These are the activations of a small neural network, seen along a few directions. Each row is one input.
In each table, some parts of the input vary, and every possible input appears once, in random order.
A made-up example of a description, with smaller parts first: one of 2 separate values, together with either a single point or one of 11 places around a ring or (one of 4 places along a line, together with one of 5 places around a ring).
Shared parts are said once, and a part with two or three values counts as separate values.

Other details of the inputs vary at random and push rows far along two fixed directions, the same in every table; ignore that.
These rows show it; all are for the same input, with only those details redrawn:
[ 13   5  -7 -17 -25   4  41   1  16  10   8]
[-14  -5  10   1 -15  10  -7   9  -4   7  -9]
[  5  19 -11 -34  18 -13  33 -34  18  18  21]

Rows:
row 1: [ 32  -2 -19   0  -6  -4  42  10  18 -15   7]
row 2: [-19   6   7 -15  30  -3 -17 -28   3  15   2]
row 3: [ 37  -1  -5  -2 -32 -11  33  -2   0  16  32]
row 4: [ -4  -5   1  13 -12  11 -11   5  -3   0  -8]
row 5: [ 24  10 -15 -10 -17  -6  38  11  11  -8  11]
row 6: [-25  12   2  -8  29 -18 -11 -22  -5  14   4]
row 7: [ -9   0  -1  15 -12   3  -8  12  -8  -1  -5]
row 8: [ 23   6 -11 -13 -22  10  35   0  18   4  12]
row 9: [ 26  11 -19 -21  37 -17  32 -29  22  -6  16]
row 10: [  4  -8   6   6   1   7  -7  18  -4 -19 -12]
row 11: [ -7   6  -4   0  47 -20 -13 -15  -3 -10   1]
row 12: [-11   2   2  12 -14   1  -7  13 -10  -2  -5]
row 13: [ 12  -4  10   1  38 -28 -22 -21 -16   3  20]
row 14: [ -5   6  -6  -3  37  -8 -21 -27   0  -3   3]
row 15: [ 13   5  -7 -17 -25   4  41   1  16  10   8]
row 16: [ 12   5 -14  -7 -23  -5  44   5  15  11  10]
row 17: [ -7   0   5   5 -14  12 -11   9  -7  -2  -6]
row 18: [-23  11   9 -17  27 -11 -14 -26  -2  13   2]
row 19: [-10 -11   2  11 -13  12  -7   4  -1   9 -11]
row 20: [ -3  -4   4   7 -12  17 -13   5  -1  -1  -7]
row 21: [-10   4   5   8 -14   2  -8  14 -10  -2  -5]
row 22: [ 16  22 -23 -23  27 -24  31 -26  13   0  24]
row 23: [  4  -7   3   6  -6  14 -14  11  -2 -10  -8]
row 24: [-17   0  10   4 -15   0  -4  14  -7   6  -9]
row 25: [  7 -10   7   7   3  11  -9  17   1 -17 -13]
row 26: [ -8  10  -2 -11  36  -8 -20 -23  -4  -4   5]
row 27: [ -9  -9   9   3 -13  14  -9   5   2   7 -11]
row 28: [ -4   6  -2  -9  38  -3 -23 -27   2  -4   3]
row 29: [-10  -9   5   9 -14   9  -7   5  -1   8 -11]
row 30: [ -9  12   1 -13  35 -11 -20 -22  -4  -6   4]
row 31: [ -7  -5  -3  17 -11   7 -10   8  -4  -2  -5]
row 32: [  1  -3   6   9   1  -3  -5  24  -7 -19 -11]
row 33: [-13  -9   2  13 -13   4  -5   8  -2   6  -8]
row 34: [ -8   2   8   4 -15   9 -11  10  -7  -3  -6]
row 35: [ -8   6 -10   1  38 -13 -19 -24  -2  -4   6]
row 36: [ 45  -4  -8  -2 -25 -14  32   2   0   6  31]
row 37: [  4  -6   9   5   0   4  -7  19  -4 -20 -13]
row 38: [  7 -14  -1  16   4   9  -8  13   0 -16 -14]
row 39: [ -2  -4  -4  16  -5   0  -9  16  -7 -11  -6]
row 40: [  8 -12   6   8   3  11 -10  14   2 -18 -14]
row 41: [  4 -10  -5  15  -5  12 -13   8  -3  -9  -9]
row 42: [ -6  -1  14  -4  21 -25 -21 -30 -16  28  23]
row 43: [  1  -5   3  13   2  -4  -4  23  -7 -19 -11]
row 44: [ -4  -7  -2  14 -11  14 -11   4  -3   1  -7]
Question: The inputs of row 23 and row 2 match in every part but one. If row 39 is changed in the same way as row 23 into row 2, which row does it become?
Answer: row 16
Question: What is each input in this table made of?
Answer: one of 4 places along a line, together with either a single point or one of 10 places around a ring
Question: A walk changes only the place on the line of 4. It starts at row 10 and steps to row 26. List the rest of the walk in order.
Answer: row 17, row 15
Question: Which other rows agree with row 12 in the place on the line of 4? List them by row number.
Answer: row 3, row 4, row 7, row 8, row 17, row 20, row 21, row 31, row 34, row 44

Rows:
row 45: [ 5 -4  2  4 -1  4 -4  3  0 -5 -3]
row 46: [ 0  0  0  5 -1  1 -1  7 -1 -5 -3]
row 47: [ 2 -4 -3  6 -1  3 -3  4  0 -4 -2]
row 48: [-5  1  2 -1 -6  2 -1  5 -2  1 -4]
row 49: [ 4 -4 -1  5 -2  4 -4  3  0 -5 -2]
row 50: [ -7  12  -8 -10  41 -15  -9 -30   1   3   9]
row 51: [-6  1  2  2 -6  3  0  4  0  2 -3]
row 52: [ 1 -1  1  2 -1 -1 -2  8 -3 -6 -3]
row 53: [-2 -2  5 -1 -5  5 -2  4  0  2 -3]
row 54: [ 29  12 -24 -21 -17  -4  61  -9  25   8  20]
row 55: [-10  11  -3 -15  35 -11 -10 -35   4   9  10]
row 56: [-1 -2  4  0 -6  6 -3  1  0  2 -4]
row 57: [ 6 -5  4  8 -6 -6 -5  4 -8  2  6]
row 58: [-1 -1  2 -1 12 -3 -8 -4 -2 -3 -1]
row 59: [-3 -3  4 -1 -5  4 -1  3  0  2 -4]
row 60: [-7  0  1  3 -6  1  0  4  0  2 -4]
row 61: [-1 -1 -1  6 -1 -1 -1  7 -1 -5 -4]
row 62: [ 4 -4  3  2  0  3 -3  6 -1 -5 -2]
row 63: [  0  -3   5   5 -11  -3  -4   2  -8   9   6]
row 64: [-5  0  4 -1 -6  2  0  4 -2  0 -3]
row 65: [ 1 -2  2  2 -1  0 -1  7 -3 -7 -3]
row 66: [-4 -2 -1  3 -6  6 -2  1  0  3 -3]
Question: The inputs of row 50 and row 54 match in every part but one. If row 62 is changed in the same way as row 50 into row 54, which row does it become?
Answer: row 53
Question: What is each input in this table made of?
Answer: one of 2 separate values, together with either a single point or one of 10 places around a ring
Question: Which other rows does row 55 become when the choice among 2 separate values takes its other values? List them by row number.
Answer: row 49

Rows:
row 67: [ -1  11  -3 -20  14  -1  10 -14   7   1   5]
row 68: [  1   0  -6  -5  12   1   6 -24   6  14   8]
row 69: [  4 -23  15  16 -34  21 -11  22  -5  -1 -15]
row 70: [-36  -3  17  19  13  -7 -51  -2 -28  11  -5]
row 71: [-19  -5  16  21  21 -15 -53   2 -30  -4  -4]
row 72: [ -5   9   1 -19  16 -10  14  -9   9   4   3]
row 73: [-19  -9   7  19 -28  11  -7  32  -5  -4 -22]
row 74: [  4   9   0 -17  12   1   4 -19   9   4   8]
row 75: [  3   8 -10  -7  24 -10  -2 -10   3 -12   1]
row 76: [ 14   2 -16  -3 -38  15  41  20  14  -2   1]
row 77: [ 13   8  -9  -7  21  -4   3 -15   8  -8  10]
row 78: [ -5  -9   3  19 -34  24  -8  23  -4  -3 -16]
row 79: [ 18  -3  -9  -4  20  -7   6 -18   8   0  11]
row 80: [ 24  -2   1  -4 -43  -1  36  18   2   6  13]
row 81: [  3   8  -7  -8  23 -18  12  -8   8  -9   3]
Question: The inputs of row 71 and row 70 match in every part but one. If row 79 is changed in the same way as row 71 into row 70, which row does it become?
Answer: row 68
Question: What is each input in this table made of?
Answer: one of 3 separate values, together with either a single point or one of 4 places along a line
Question: Which other rows does row 78 become when the place on the line of 4 takes its other values? List them by row number.
Answer: row 68, row 73, row 76
Question: A walk changes only the place on the line of 4. It starts at row 69 and steps to row 74. List the rest of the walk in order.
Answer: row 67, row 72
